These are the activations of a small neural network, seen along a few directions. Each row is one input.
In each table, some parts of the input vary, and every possible input appears once, in random order.
Descriptions start from the smaller parts, as in this example, which fits no table here: one of 6 places along a line, together with either a single point or one of 9 places around a ring or (one of 2 separate values, together with one of 8 places around a ring).
Shared parts are said once, and a part with two or three values counts as separate values.
(in the rows, 128 means zero)

Table:
r1: [144 184 139  97 116 182 140 129  95 141 141  99 140 156 151]
r2: [132 191 143  96 112 171 152 132 110 145 144 110 141 166 166]
r3: [134 184 141  98 103 174 150 133 100 151 143 115 133 160 172]
r4: [ 95  18  86 184 147  17 118 111 191  93  86 188 114  76 106]
r5: [154 172 157 100 120 187 117 132  91 146 144  93 130 152 120]
r6: [ 95  32  77 189 153  16 131 123 190  85  90 204 115  86 121]
r7: [150 172 160  96 126 184 117 133  92 145 147  91 136 142 122]
r8: [103  16 101 183 156  31  94 112 200 100  95 167 109  71  75]
r9: [146 178 146 103 105 181 145 133 100 143 149 100 137 155 153]
r10: [153 169 156 100 115 187 123 136  97 138 163  89 134 152 119]
r11: [ 93  24 100 188 157  35 100 131 199  96  95 164 113  72  70]
r12: [146 174 158  97 113 184 114 131  93 145 154  94 127 147 126]
r13: [146 180 147  97 111 181 124 127  89 149 151 100 122 152 136]
r14: [146 185 149  97 119 181 127 128  96 144 154  95 133 155 131]
r15: [151 179 149  98 118 183 128 127  88 151 139 101 126 151 133]
r16: [107  21  96 195 167  33  95 126 194  94 100 166 112  76  79]
r17: [140 184 145  96 104 175 136 127  95 147 142 105 126 155 159]
r18: [ 97  18  94 185 153  28 108 108 190  98  93 180 107  72  89]
r19: [101  24  90 198 164  31 109 124 184  92  98 179 112  77  94]
r20: [138 182 140  97 116 175 155 136 100 151 136 112 143 156 168]
r21: [146 184 147  98 110 178 140 126  95 148 130 105 131 155 156]
r22: [138 180 143 102 106 177 159 137 105 144 149 111 139 160 167]
r23: [ 85  31  77 185 147  15 133 130 190  91  89 199 122  83 109]
r24: [143 189 143  98 113 176 138 128 101 141 146  97 137 164 150]
r25: [150 175 151 102 111 184 134 133  96 145 157  96 133 145 134]
r26: [133 186 139  95 115 177 154 133 104 145 140 113 144 158 168]
r27: [ 87  28  82 187 152  17 122 129 189  90  87 184 117  80  97]
r28: [ 97  20  78 184 145  13 129 116 188  98  89 199 122  85 116]
r29: [145 181 150  95 122 184 130 128  92 145 149  98 137 143 134]
r30: [146 177 160 101 120 186 117 135 100 140 160  88 143 150 120]
r31: [139 184 142  96 109 173 154 130 101 152 131 115 134 161 170]
r32: [101  23  78 195 161  16 118 124 184  87  91 187 116  86 108]
r33: [ 88  28  93 189 154  32 114 129 190  94  94 177 113  71  84]
r34: [150 178 148  95 125 182 128 129  87 149 143  97 132 147 132]
r35: [146 174 158  97 124 188 118 133  94 140 153  91 141 143 120]
r36: [144 182 145  95 118 177 140 130  94 147 133 101 137 151 154]
Q: Describe the family of inputs behind these rows.
A: one of 4 places along a line, together with either one of 3 separate values or one of 6 places around a ring
Q: Changing only the place on the line of 4 turns r22 into r25. The same change can be made to r23. Which row results?
A: r33
Q: Which other rows does r33 become when the choice among 3 separate values takes its other values? List them by row number.
A: r18, r19

Table:
r37: [134  93 126 147 153 102  76 109 132 117 112 131  91 100  63]
r38: [192 188 152  74  88 217 150 105  30 195 129 106 114 165 192]
r39: [ 87 137 147 126 113 140 127 164 173 107 181 102 149 120  78]
r40: [ 89 152 108 122  84 116 193 143 156 110 138 150 146 145 173]
r41: [101 188 143 111 172 161 120 149 156 110 136  80 151 132  85]
r42: [127  97  96 146 129  84 133 112 132 146  56 159  80 130 161]
r43: [186 182 184  88 119 217  70 103  54 169 174  65 123 143 113]
r44: [120 103 139 152 120 114 110 155 167  87 190 117 152 136  88]
r45: [126 115 106 146 113  98 179 136 165 106 151 163 146 169 190]
r46: [134  46  93 158 139  65 133  94 127 149  61 173 113  87 159]
r47: [142  33 128 166 157  88  78 113 129 124 103 139 115  55  62]
r48: [ 97 203 113 101 150 133 169 153 115 115 106 151 155 154 171]
Q: Changing only one part turns r45 into r44. The same change can be made to r46. Which row results?
A: r47
Q: Describe the family of inputs behind these rows.
A: one of 2 separate values, together with either a single point or one of 5 places along a line

Table:
r49: [122 120 119 133 121 114 140 125 135 127 125 142 129 128 144]
r50: [133 108 129 135 140 118 107 117 132 133 115 124 118 115 110]
r51: [120 128 117 134 124 116 143 133 137 119 130 142 128 134 143]
r52: [161 228 167  70 103 230 139 133  65 163 163  74 141 176 157]
r53: [134 105 130 138 141 119 110 125 132 127 120 123 128 114 108]
r54: [113 135 117 129 128 117 148 133 140 118 128 142 134 131 142]
r55: [128 118 117 131 128 112 133 118 126 135 108 145 118 127 145]
r56: [117 126 131 132 134 124 120 136 141 116 136 124 133 119 105]
r57: [129 114 117 135 129 113 137 125 125 129 114 144 127 125 143]
r58: [125 118 130 137 131 123 116 135 138 117 137 123 126 123 106]
r59: [127 109 133 135 129 122 115 128 137 125 133 125 126 116 106]
Q: Describe the family of inputs behind these rows.
A: either a single point or (one of 2 separate values, together with one of 5 places along a line)

Table:
r60: [112  99 107 148 133  91 141 130 154 114 116 153 124 119 133]
r61: [128  90 123 147 140 103 109 121 142 122 120 135 118 106 103]
r62: [115  95 118 150 138  96 120 132 155 111 124 139 127 112 107]
r63: [111 102 111 144 133  90 134 125 150 117 114 153 128 116 133]
r64: [154 211 161  78  99 215 142 134  77 158 160  82 141 168 155]
r65: [124  94 113 146 135  95 126 120 140 124 111 149 120 116 130]
r66: [154 218 159  78 111 214 136 133  75 156 152  81 137 171 153]
r67: [157 213 160  81 109 215 140 135  73 154 162  84 144 169 155]
r68: [118  97 111 146 132  92 130 125 143 119 111 152 123 116 130]
r69: [114  97 121 145 140  97 116 127 152 115 121 140 127 109 107]
r70: [121  92 120 147 138 100 115 126 145 118 118 139 120 106 104]
Q: Describe the family of inputs behind these rows.
A: either one of 3 separate values or (one of 2 separate values, together with one of 4 places along a line)
